Look-ups in named tables: a row name and a column name give one cell, copied from the table.

Table Gik
|  | Fafum | Rilo | Bokunok |
|---|---|---|---|
| Peb | -0.47 | 0.46 | -0.44 |
| Gog | -0.26 | 0.11 | -0.25 |
| Kig | -0.64 | 0.74 | -0.60 |
| Paruze | -0.63 | 0.66 | -0.59 |
| Dig | -0.37 | 0.28 | -0.35 |
| Fenupi | -0.66 | 0.78 | -0.63 |
| Pokovuz | -0.54 | 0.50 | -0.52 |
| Pinu | -0.24 | -0.03 | -0.24 |
| Savi | -0.56 | 0.63 | -0.52 |
| Sabirag | -0.72 | 0.81 | -0.67 |
| Nolok | -0.44 | 0.35 | -0.41 |
| Zuga | -0.35 | 0.15 | -0.33 |

Rilo of Peb: 0.46
Fafum of Gog: -0.26
Fafum of Savi: -0.56
Rilo of Fenupi: 0.78
Bokunok of Nolok: -0.41
Fafum of Peb: -0.47
Rilo of Pokovuz: 0.50
Rilo of Savi: 0.63
Bokunok of Peb: -0.44
Bokunok of Sabirag: -0.67

Table Kanome
|  | Bafuv | Vom | Rokuv | Fus | Zivelez | Gufe | Sovi | Gofaku |
|---|---|---|---|---|---|---|---|---|
| Kal | 214 | -32 | -323 | 181 | 308 | -340 | -46 | 228 |
| Rim | 86 | -93 | 78 | 89 | 16 | -97 | -141 | -166 |
| Ruk | -400 | -545 | -52 | -281 | -149 | 460 | 501 | -47 |
| Sezotin | 132 | -23 | -345 | 204 | 318 | -283 | 3 | 174 |
| Sebide | 209 | -70 | -409 | 219 | 383 | -339 | -2 | 196 |
| Kan | -140 | -301 | -151 | -126 | 15 | 177 | 269 | 36 |
| Bop | -241 | -85 | 181 | -133 | -246 | 224 | 121 | -83 |
| Led | -337 | -389 | -9 | -254 | -174 | 389 | 391 | 7 |
| Zos | -148 | 57 | 155 | -20 | -153 | 76 | -6 | -48 |
| Kaloko | 563 | 207 | -316 | 613 | 561 | -859 | -516 | 43 |

What is the Vom of Kal in Kanome? -32
What is the Sovi of Bop in Kanome? 121
What is the Fus of Sebide in Kanome? 219
What is the Fus of Ruk in Kanome? -281
What is the Vom of Sezotin in Kanome? -23
What is the Vom of Zos in Kanome? 57
What is the Gufe of Zos in Kanome? 76
What is the Gufe of Kal in Kanome? -340

Debo
|  | Gam | Sekudin | Bogu | Kov |
|---|---|---|---|---|
| Biseb | 23 | 39 | 32 | 35 |
| Dofad | 33 | 35 | 32 | 41 |
| Zib | 37 | 48 | 37 | 22 |
| Nezo | 25 | 7 | 21 | 84 |
| Pel | 34 | 29 | 30 | 50 |
| Lenir | 43 | 38 | 41 | 36 |
| Zabedak | 37 | 30 | 38 | 48 |
| Mebezo | 39 | 28 | 37 | 52 |
| Zaz | 43 | 33 | 35 | 43 |

Sekudin of Zib: 48
Gam of Lenir: 43
Kov of Dofad: 41
Kov of Biseb: 35
Sekudin of Pel: 29
Sekudin of Zaz: 33
Gam of Zib: 37
Gam of Zaz: 43
Kov of Nezo: 84
Kov of Lenir: 36
Bogu of Dofad: 32
Gam of Nezo: 25
Bogu of Pel: 30
Sekudin of Mebezo: 28
Gam of Mebezo: 39

Vukimon:
|  | Fid | Fel | Pif | Bek | Linusef |
|---|---|---|---|---|---|
| Fasugo | 43 | 53 | 47 | 76 | 32 |
| Vil | 20 | 52 | 45 | 28 | 60 |
| Pazatis | 32 | 58 | 60 | 36 | 55 |
| Livanoz | 63 | 31 | 31 | 49 | 29 |
| Lozogat | 66 | 24 | 27 | 43 | 27 |

Pazatis, Fel -> 58
Lozogat, Fid -> 66
Vil, Fel -> 52
Lozogat, Linusef -> 27
Fasugo, Fid -> 43
Vil, Fid -> 20
Livanoz, Fel -> 31
Fasugo, Bek -> 76
Vil, Pif -> 45
Vil, Linusef -> 60
Lozogat, Pif -> 27
Livanoz, Linusef -> 29
Pazatis, Fid -> 32
Vil, Bek -> 28
Fasugo, Pif -> 47
Fasugo, Fel -> 53

Table Salazat
,Foradib,Vomuki,Rud,Pufebim,Vovega,Regi,Pef,Sotav
Fivafal,7519,15099,35524,-20667,24283,-38863,17614,-45326
Vaz,2821,26740,22391,11285,-17549,-37509,-29787,-18515
Rap,-56288,54553,57384,36333,46861,46066,-59059,-61778
Bek,11051,50624,69316,-39326,54941,51054,-64719,-61500
Gotevov,-19706,58470,54456,33113,64709,-9625,-36700,-53607
Rov,-3785,-2799,-39832,-11807,20702,13329,348,41424
Bediset,-48627,-29165,-51987,-17913,13914,-15036,33190,34074
Pur,-18830,-40542,9524,39788,-10656,10272,58626,44303

What is the Regi of Bediset in Salazat?
-15036
What is the Pef of Rap in Salazat?
-59059
What is the Pef of Rov in Salazat?
348
What is the Rud of Rap in Salazat?
57384
What is the Foradib of Rap in Salazat?
-56288
What is the Foradib of Pur in Salazat?
-18830
What is the Foradib of Bediset in Salazat?
-48627
What is the Sotav of Rov in Salazat?
41424
What is the Vovega of Rap in Salazat?
46861
What is the Foradib of Rov in Salazat?
-3785
What is the Rud of Gotevov in Salazat?
54456

Table Modubub
,Todelis,Ladibi,Fod,Zuvi,Vive,Tenu
Gon,5.1,5.4,6.1,7.2,5.7,6.0
Gedom,5.3,5.5,3.9,3.6,4.6,6.2
Dagavaz,4.3,5.4,4.1,6.0,4.2,4.6
Guk,4.6,6.0,2.3,6.0,5.9,3.4
Til,5.8,7.9,6.0,5.3,5.7,4.8
Gov,5.6,6.3,6.6,6.0,3.8,5.9
Fami,5.7,4.4,8.1,3.7,4.3,6.3

Dagavaz, Fod -> 4.1
Fami, Ladibi -> 4.4
Gon, Ladibi -> 5.4
Gon, Todelis -> 5.1
Gedom, Zuvi -> 3.6
Guk, Vive -> 5.9
Fami, Tenu -> 6.3
Which row has the largest Vive? Guk

Vor =
	Muris	Zato	Nosano	Fas	Fim
Vufi	-1505	25384	25930	5919	-12835
Sudamur	49284	16851	-50278	54062	63290
Fulil	5869	22617	16927	9656	-3411
Tura	51977	3797	-11718	59417	49197
Tapo	11446	4588	-35144	10972	30385
Famogon	2558	48635	27942	1665	-17539
Bupora	46366	49117	-49338	67004	64693
Mebidas	-39389	-17140	30197	-33379	-41588
Duz	-30302	-28960	-5517	-30228	-14418
Bobipad	-20449	2223	14043	-16255	-19727
Paz	3053	39162	10269	-145	-5667
Zonif	-47749	-37371	25154	-38710	-40673
Vasod	5169	18792	-19530	6824	16652
Ful	-47364	-93673	7866	-39430	-21575

Muris of Tapo: 11446
Fim of Sudamur: 63290
Zato of Tura: 3797
Fim of Bobipad: -19727
Muris of Bupora: 46366
Nosano of Bobipad: 14043
Muris of Famogon: 2558
Zato of Vufi: 25384
Fas of Mebidas: -33379
Fim of Vasod: 16652
Muris of Bobipad: -20449
Row with the largest Fas: Bupora

Table Gud
	Kimo	Savem	Nadosa	Lan	Suv	Rif
Bakore	-37903	23156	-46083	22183	-46256	-46653
Bosidat	-44791	-46239	-6951	-40383	-30959	14689
Musiku	-47484	-34744	-14918	-18704	-56357	-13229
Monapep	-16703	-67239	-43384	-63989	-47155	-46882
Lumu	10780	-33402	43097	26572	13123	30469
Fim	-38142	48549	45595	60116	44840	32292
Lidibop	26447	-14714	-65630	-25735	-30474	-51514
Kur	39795	35257	11495	41476	29877	-18958
Nira	2393	40099	27973	55123	-2887	18566

Kur, Rif -> -18958
Lidibop, Savem -> -14714
Monapep, Nadosa -> -43384
Monapep, Rif -> -46882
Bosidat, Nadosa -> -6951
Fim, Nadosa -> 45595
Fim, Lan -> 60116
Nira, Suv -> -2887
Monapep, Kimo -> -16703
Lumu, Suv -> 13123
Bakore, Savem -> 23156
Lidibop, Kimo -> 26447
Which row has the largest Savem? Fim

Mur =
|  | Kigun | Fuza | Deruz | Tavede | Bufav | Ponep | Dalo | Bov | Penavi | Mizek |
|---|---|---|---|---|---|---|---|---|---|---|
| Rezogo | 3.9 | -2.5 | -4.7 | 1.7 | -2.1 | 0.8 | -4.4 | -0.4 | -4.4 | 0.4 |
| Fudif | -4.7 | -0.5 | 4.9 | -4.3 | -5.5 | 4.3 | 2.5 | -5.7 | 4.9 | -9.3 |
| Ruso | 6.1 | 9.4 | 5.4 | -3.6 | -2.6 | 1.5 | -7.3 | -0.8 | -2.5 | -5.9 |

What is the Dalo of Ruso in Mur? -7.3
What is the Mizek of Fudif in Mur? -9.3
What is the Deruz of Ruso in Mur? 5.4
What is the Fuza of Ruso in Mur? 9.4
What is the Bov of Rezogo in Mur? -0.4
What is the Penavi of Rezogo in Mur? -4.4
What is the Dalo of Rezogo in Mur? -4.4
What is the Dalo of Fudif in Mur? 2.5
What is the Ponep of Ruso in Mur? 1.5
What is the Tavede of Ruso in Mur? -3.6
What is the Fuza of Fudif in Mur? -0.5
What is the Mizek of Ruso in Mur? -5.9
What is the Penavi of Ruso in Mur? -2.5
Which row has the largest Tavede? Rezogo

